These are the activations of a small neural network, seen along a few directions. Each row is one input.
In each table, some parts of the input vary, and every possible input appears once, in random order.
A made-up example of a description, with smaller parts first: one of 4 places along a line, together with either a single point or one of 9 places along a line or (one of 3 separate values, together with one of 8 places around a ring).
Shared parts are said once, and a part with two or three values counts as separate values.
In the rows, 128 means zero.

Other details of the inputs shift rows strongly along two fixed directions, in all tables alike. That doesn't count.

Rows:
row 1: [175  86 100 171 171  78 162  82 105  64 152]
row 2: [ 96 131 132 109 181 139 122 141 153 158 234]
row 3: [ 72 159 170  77  92 171  83 176 143 219 123]
row 4: [166 116 111 165  90  90 176 145 135  58  74]
row 5: [ 83 167 159  89 111 176 103 171 152 195 114]
row 6: [129 163 125 116  57 170 108 126 120 145  46]
row 7: [189 111  99 176 112  94 172  96 106  49  46]
row 8: [129 117 104 132 200 130 126  84 127 124 239]
row 9: [102 117 128 107 178 142  93 103 115 174 242]
row 10: [108 124 132 112 167 146  98 105 116 171 197]
row 11: [191 115  94 174 108  99 174  93 112  39  59]
row 12: [120 152 150 118  77 142 133 168 141 144  40]
row 13: [102 127 133 115 184 135 130 139 150 147 224]
row 14: [153 115 134 150  88  95 155 154 129  94  60]
row 15: [158  90 121 163 160  68 174 128 129  72 147]
row 16: [ 75 154 167  83  91 163  84 175 138 211 137]
row 17: [110 167 162 103  51 157 115 181 138 169  10]
row 18: [119 162 144 106  41 170  92 139 111 172  23]
row 19: [106 128 129 108 193 149 102 100 122 175 216]
row 20: [138 108 106 141 139 110 119  93 118  82 126]
row 21: [130  98 116 143 152  87 138 132 139  74 150]
row 22: [163 108 100 157 173 108 156  86 117  80 154]
Each input here is: one of 2 separate values, together with either a single point or one of 10 places along a line.
Changing only the choice among 2 separate values turns row 10 into row 14. The same change can be made to row 9. Which row results? -> row 16

Rows:
row 23: [116 147 133 117 116 141 132 141 154 124  99]
row 24: [146 138 119 139 102 132 155 131 142 106 106]
row 25: [132 148 143 122 116 154 128 129 119 157 101]
row 26: [121 104 118 122 171 118 106  96 116 132 208]
row 27: [119 128 150 118 105 120 127 154 127 158  99]
row 28: [121 114 118 128 168 127 117 102 123 123 215]
row 29: [144 114 124 139  93 108 134 138 122 104 110]
row 30: [138 114 126 137  97 102 135 145 127 101 108]
row 31: [ 79 143 153  87 110 151  80 156 140 177 128]
row 32: [146 125 136 142 136 116 153 134 134 102  80]
row 33: [128 123 126 135 113 112 132 138 134  86 100]
row 34: [106 139 137 114 112 142 114 148 137 139 144]
row 35: [145 101 119 144 114  84 146 138 126  79 113]
row 36: [143 114 120 134 196 128 138  86 112 127 181]
row 37: [100 144 154  96 121 162  86 125 117 208 131]
row 38: [131 152 125 121 100 155 127 121 136 134  98]
row 39: [122 140 146 121 131 136 137 148 138 139  96]
row 40: [168 102 118 155 125  96 145  93  98  96  83]
row 41: [ 94 143 140  87 115 170  65 113 118 186 130]
row 42: [152 114 135 147 100 103 150 137 118 123  99]
row 43: [150 132 135 144 117 119 163 148 129 111  92]
row 44: [142 124 111 156 120 110 136 138 111 125  89]
row 45: [121 146 130 118  95 146 115 134 125 133 118]
row 46: [ 89 160 144  91 125 171 100 141 161 167 116]
row 47: [156 136 131 142 115 127 157 130 120 118  95]
row 48: [107 158 155 102 122 173 117 153 136 193 137]
row 49: [143 126 116 140 108 126 127 107 114  94  99]
row 50: [124 114 133 128 196 114 153 131 137 132 206]
row 51: [120 131  92 141 188 133 134 116 141 122 200]
row 52: [116 117  94 147 176 122 120 121 125 110 195]
row 53: [135 146 139 122 122 154 128 121 116 151  94]
row 54: [115 104 122 129 184 110 122 115 143  97 198]
row 55: [124 103 120 126 164 113 113 105 118 128 210]
row 56: [110 123 151 117 133 119 119 145 132 158 127]
row 57: [126 152 120 136 130 151 129 146 123 151  94]
row 58: [124 109 119 135 165 117 133 119 131 111 219]
row 59: [105 167 135  96 105 176 109 136 147 176 132]
row 60: [116 111  98 141 172 114 113 123 121 123 193]
row 61: [131 123 124 135 106 113 140 143 134  90 104]
row 62: [152 136 110 139 115 132 145 102 129  99  93]
row 63: [119 149 132 115 105 143 136 147 152 130  99]
row 64: [168 106 124 158 111  90 161 122 109 101 102]
row 65: [144 123 113 137 114 130 121  96 110  94  94]
row 66: [ 91 138 162  96 123 147  93 148 137 191 117]
row 67: [128  97 134 138 179  93 144 128 127 137 214]
row 68: [158 108 113 150 105  92 144 122 114  81 113]
row 69: [154 115 132 146 108 107 140 119 108 124  95]
row 70: [150 134 108 134 121 138 137  92 125 101  89]
row 71: [ 94 166 143  94 109 173 112 153 155 177 133]
row 72: [141  97 120 142 127  88 132 125 131  75 106]
Changing only one part turns row 43 into row 30. The same change can be made to row 39. Which row results? -> row 31
Describe the family of inputs behind these rows. -> one of 5 places around a ring, together with either a single point or one of 9 places along a line
A walk changes only the place on the line of 9. It starts at row 66 and steps to row 56. List the rest of the walk in order. -> row 27, row 67, row 42, row 64, row 69, row 37, row 40
Which other rows does row 44 become when the place on the ring of 5 takes its other values? List them by row number. -> row 51, row 52, row 57, row 60
List by row number the other rows that have the place on the ring of 5 in common with row 52. -> row 28, row 33, row 34, row 45, row 49, row 54, row 58, row 61, row 65
List by row number the other rows that have the place on the ring of 5 in common with row 63. -> row 23, row 24, row 38, row 46, row 51, row 59, row 62, row 70, row 71

Rows:
row 73: [137 114 110 149 172 110 156 124 138  97 210]
row 74: [ 97 171 137  91  38 183  70 141 120 170  26]
row 75: [113 120 139 118 184 131 129 130 123 175 229]
row 76: [ 96 150 166 100  63 149  91 169 135 179  38]
row 77: [140 118 121 134 160 130 124 100 107 131 141]
row 78: [ 94 146 147  99 153 148 118 151 155 173 145]
row 79: [140  94 111 146 181 102 124  83 109 114 189]
row 80: [130 113 134 129 135 118 123 111 117 135 154]
row 81: [ 99 136 114 115 189 155 107  98 135 145 213]
row 82: [125 135 123 126 148 141 129 117 139 119 167]
row 83: [152 115 117 161 124  89 166 140 144  51  85]
row 84: [177 121 112 159 107 108 177 116 124  70  65]
row 85: [ 96 162 167  95  83 159 101 173 133 187  46]
row 86: [169 110 105 154  85  91 151 115 118  53  77]
row 87: [166 110 105 160  79  88 161 138 118  61  83]
row 88: [ 77 135 146  90 125 146  85 157 146 167 154]
row 89: [177 121 110 168 110  94 185 132 129  77  88]
row 90: [139 132 112 131 155 143 129 103 128 128 134]
row 91: [132 114 134 137 129 112 130 132 121 142 161]
row 92: [106 143 152  98 140 164 104 129 120 187 154]
Changing only one part turns row 90 into row 74. The same change can be made to row 89. Which row results? -> row 87
Describe the family of inputs behind these rows. -> one of 4 places along a line, together with one of 5 places around a ring
Which other rows does row 86 become when the place on the ring of 5 takes its other values? List them by row number. -> row 80, row 82, row 84, row 92
Which other rows does row 78 become when the place on the ring of 5 takes its other values? List them by row number. -> row 76, row 83, row 85, row 88

Rows:
row 93: [149 132 122 144 121 134 144 122 118 119 136]
row 94: [197  92  92 176 160  82 183  70 111  55 161]
row 95: [118 131 133 118  93 138  92 143 111 138  77]
row 96: [154  90 134 159 138  66 175 128 131  64 103]
row 97: [130 122 131 141 148 121 125 121 116 123 128]
row 98: [145 118 100 157 107  97 149 138 124  90 129]
row 99: [134 148 129 131  58 142 118 139 113 119  65]
row 100: [158 105  82 173 178  87 171 118 144  45 161]
row 101: [143 110 131 135  98  93 156 136 135  81 128]
row 102: [ 58 176 143  72 148 211  67 137 150 201 170]
row 103: [ 74 147 150  69 133 179  42 117 123 228 171]
row 104: [130 146 124 139 107 142 139 152 135 152 122]
row 105: [129 139 155 117 101 137 140 149 146 148 123]
row 106: [106 122 122 119 217 127 132 133 133 176 248]
row 107: [ 84 137 133  84 152 171  75  97 125 196 232]
row 108: [112 169 128 100  77 187 100 116 138 144  38]
row 109: [116 127 134 116 199 142 123 117 117 161 211]
row 110: [124 147 132 145  66 129 130 165 126 134   8]
row 111: [195  92  99 169 167  78 183  77 103  61 121]
row 112: [111  88 106 140 204  93 117 128 127 130 247]
row 113: [140 146 161 118  68 132 151 164 135 136  17]
row 114: [110 132 162 103  59 132 103 167 135 145  44]
row 115: [133 121 131 133 137 126 118  98 111 132 107]
row 116: [124 136 137 114 137 125 138 138 164  96 125]
Changing only one part turns row 104 into row 105. The same change can be made to row 98. Which row results? -> row 101
Describe the family of inputs behind these rows. -> one of 4 places along a line, together with either a single point or one of 5 places around a ring
Which other rows does row 111 become when the place on the line of 4 takes its other values? List them by row number. -> row 106, row 109, row 113
